These are the activations of a small network on made-up records, seen along a few directions, one row for each record.
Here are examples, each followed by its value of one field, T.
Other fields move the rows too, some of them a lot.
(in the rows, 500 means zero)
Strong random noise was added to every row along 15 fixed directions; ignore it. To show where, here is one row again and again, with new noise each time:
606 544 349 525 497 469 527 789 629 656 375 544 559 401 523 241 515 385 558 239 496 440 495 779 698 610 624 484 666
389 405 440 397 361 511 433 654 591 506 547 385 687 496 559 594 424 244 462 394 418 563 583 477 392 546 464 661 613
357 292 329 236 578 530 484 358 550 330 515 376 303 635 601 599 318 662 632 486 448 632 406 407 453 574 484 440 609
429 449 607 374 524 689 525 461 324 329 542 570 500 469 659 635 329 647 528 334 335 547 417 468 335 587 380 489 461
662 562 380 674 594 472 605 450 612 526 347 536 445 374 593 529 466 383 349 476 430 336 737 643 504 791 529 652 428
560 526 579 418 426 357 452 479 404 486 458 457 577 609 692 662 569 681 448 342 338 482 673 642 400 394 500 497 420
519 431 657 682 470 493 496 343 684 574 595 633 671 639 622 672 513 615 432 642 602 536 623 473 361 480 381 447 378
498 487 748 489 513 684 504 622 569 392 546 796 631 503 486 428 378 526 596 533 700 441 334 439 594 465 451 387 372
381 515 338 273 535 290 413 402 364 343 568 460 558 374 339 423 642 546 505 501 645 607 403 379 569 408 494 633 337
325 647 549 391 513 623 510 553 289 503 401 585 384 339 530 621 440 192 215 473 412 543 234 638 306 730 433 490 418
518 627 316 189 509 535 651 618 546 419 627 416 523 707 565 292 362 441 284 361 362 494 669 507 403 339 417 370 437
613 351 380 433 539 427 444 620 843 447 514 487 633 525 893 338 326 650 653 382 640 512 674 575 437 435 510 580 560
532 526 610 508 526 686 574 655 506 503 335 550 442 389 376 519 469 394 565 455 489 490 267 487 593 682 514 531 558
322 383 344 466 478 427 535 407 598 358 439 458 362 453 621 467 439 575 496 548 634 523 477 425 394 469 538 504 517
249 382 469 454 383 472 421 585 488 495 661 637 625 557 450 565 493 515 503 420 521 501 429 503 531 410 469 339 491
497 380 596 264 446 504 435 590 600 439 435 407 422 717 700 753 361 606 579 482 377 508 482 550 444 490 509 447 525
521 626 518 285 562 517 507 422 379 240 416 528 587 523 448 236 451 269 433 436 647 507 589 417 534 381 553 551 454

523 611 611 422 475 393 451 587 353 488 421 456 502 413 436 444 695 647 574 475 591 560 308 470 515 264 537 505 422
t10
737 443 618 606 470 717 672 703 675 482 291 446 531 475 429 404 447 571 759 336 426 426 513 429 685 605 568 596 681
t6
709 644 530 531 666 568 556 200 440 578 614 569 641 625 541 474 477 442 317 512 417 590 716 583 422 666 352 508 396
t11
614 670 631 347 411 451 556 513 425 556 483 530 443 558 445 362 554 544 485 592 535 529 375 674 639 515 558 446 381
t7
603 528 380 431 497 449 555 681 532 518 601 446 534 454 525 496 499 653 496 364 321 399 612 546 555 487 450 552 383
t10
521 495 654 536 586 478 309 671 436 525 355 626 630 552 523 717 574 465 511 306 451 401 482 584 532 418 512 392 495
t11
344 555 335 441 507 438 381 863 539 506 504 498 731 528 645 417 488 209 237 194 465 415 662 521 284 165 454 393 561
t11
647 495 467 490 579 537 504 437 522 421 630 511 688 446 607 311 413 577 599 404 542 551 671 456 479 475 446 626 510
t5
493 412 514 554 493 578 493 370 569 589 593 467 586 731 372 642 478 378 496 530 381 568 644 450 535 593 457 442 632
t8
323 396 566 501 482 472 334 514 413 489 458 491 557 485 391 613 603 456 612 477 591 599 319 392 510 392 527 486 626
t3
429 443 147 525 559 397 451 506 551 557 730 615 658 560 538 405 440 411 380 289 389 410 781 639 563 555 449 412 513
t3
453 376 566 567 561 470 357 431 526 545 326 439 462 525 471 656 568 478 644 530 580 616 359 461 524 532 564 516 687
t8
446 566 625 630 357 575 692 267 313 565 618 537 408 491 559 531 538 770 412 560 377 570 475 562 335 541 429 389 435
t9
555 533 449 417 482 598 576 633 685 404 521 406 651 505 407 194 426 246 536 520 663 543 569 301 536 368 514 620 602
t5
524 448 350 640 501 515 536 331 522 583 683 533 659 531 530 337 466 479 515 418 455 553 736 563 521 593 477 504 634
t4
335 437 519 482 510 492 312 618 567 468 576 713 587 301 771 380 362 391 527 526 787 526 316 609 390 496 485 508 452
t4
500 502 432 444 644 557 449 650 577 491 445 444 446 512 550 553 432 394 433 465 470 488 451 434 402 448 447 471 527
t10
456 479 657 365 365 339 172 780 477 560 383 511 668 455 558 628 559 184 580 427 577 464 416 700 608 462 650 622 570
t3
671 682 823 472 464 516 456 605 520 608 360 449 572 584 606 610 575 353 374 608 525 541 469 565 343 393 477 549 431
t9
323 432 512 544 488 661 582 639 570 296 612 696 527 475 592 455 315 588 445 465 586 339 492 306 365 316 405 346 370
t6
658 608 677 313 449 605 636 443 715 492 497 486 346 872 540 555 288 305 323 845 482 418 618 540 514 583 495 392 345
t1
586 481 545 621 409 349 449 621 656 665 533 446 658 532 429 572 673 581 555 535 540 495 571 484 570 382 495 571 469
t1
422 335 385 476 476 500 458 519 667 438 540 419 468 563 470 522 380 361 588 590 554 460 596 373 557 512 549 559 628
t2
451 563 388 685 664 415 427 605 414 688 436 593 405 294 443 627 688 607 410 392 453 462 289 624 494 548 462 407 449
t5
369 480 330 245 578 433 346 643 396 476 418 392 429 451 541 549 500 377 478 314 423 577 322 575 459 507 523 490 586
t6
554 441 732 596 324 440 421 638 647 633 361 559 449 397 722 612 478 531 635 638 613 444 362 739 545 650 619 595 500
t1
626 499 507 362 618 424 473 482 511 496 383 433 298 697 655 555 482 772 585 457 418 474 506 633 542 411 579 327 537
t8
817 560 484 465 548 396 551 406 565 541 535 384 506 504 705 502 493 728 531 514 393 490 733 624 476 592 484 689 392
t2
533 654 458 533 618 552 593 574 478 493 537 526 458 477 488 462 462 422 266 557 454 368 587 442 390 433 416 440 357
t7
637 551 385 441 645 438 516 515 672 701 575 334 440 569 559 749 558 614 332 626 357 611 469 503 312 578 311 560 353
t2
373 531 782 467 336 524 417 514 343 468 507 520 629 636 384 611 592 380 457 563 537 531 444 396 447 251 508 402 493
t4
379 499 424 618 428 451 456 613 323 519 456 579 504 237 489 410 542 442 521 328 475 393 458 645 586 573 605 538 580
t7
466 453 259 483 604 301 336 728 677 789 442 434 395 356 662 515 576 535 528 456 556 606 250 770 483 592 536 476 598
t9

Here are new rows. What is T for each?
443 457 458 842 501 387 480 336 423 579 563 509 601 374 515 714 675 631 378 486 434 467 682 432 318 469 423 582 440
t2
539 594 446 187 438 616 664 500 651 484 740 506 411 787 532 477 224 359 278 706 377 466 587 574 484 616 390 367 310
t5
432 522 423 403 452 501 542 545 384 518 489 473 398 361 321 456 543 471 555 477 450 526 307 552 651 643 548 533 505
t10
608 506 568 423 663 675 453 548 504 514 374 487 507 580 434 592 428 316 537 417 413 539 413 496 539 659 477 487 608
t6
352 356 372 627 447 512 537 296 369 384 636 598 505 519 492 550 426 611 525 365 340 406 728 487 546 588 516 436 550
t8
357 417 581 384 283 107 235 459 273 317 362 442 431 521 683 742 608 602 563 467 466 318 688 657 554 288 754 558 425
t9
565 419 555 354 534 536 400 811 570 500 468 364 505 420 595 565 472 675 745 399 482 553 274 421 497 397 475 588 568
t10
178 391 230 604 679 564 470 395 439 439 611 573 346 334 307 688 463 366 336 602 505 481 344 271 398 633 375 455 443
t2
450 435 465 654 523 549 444 781 627 590 480 671 522 426 409 564 454 350 508 431 500 301 452 572 664 605 528 422 529
t1
549 496 494 606 511 498 576 325 430 447 668 659 586 383 443 457 505 703 532 532 502 465 579 476 592 633 432 581 309
t8
469 466 523 666 456 447 469 482 481 405 519 677 725 376 322 349 629 493 598 445 709 412 562 385 679 395 551 552 433
t6
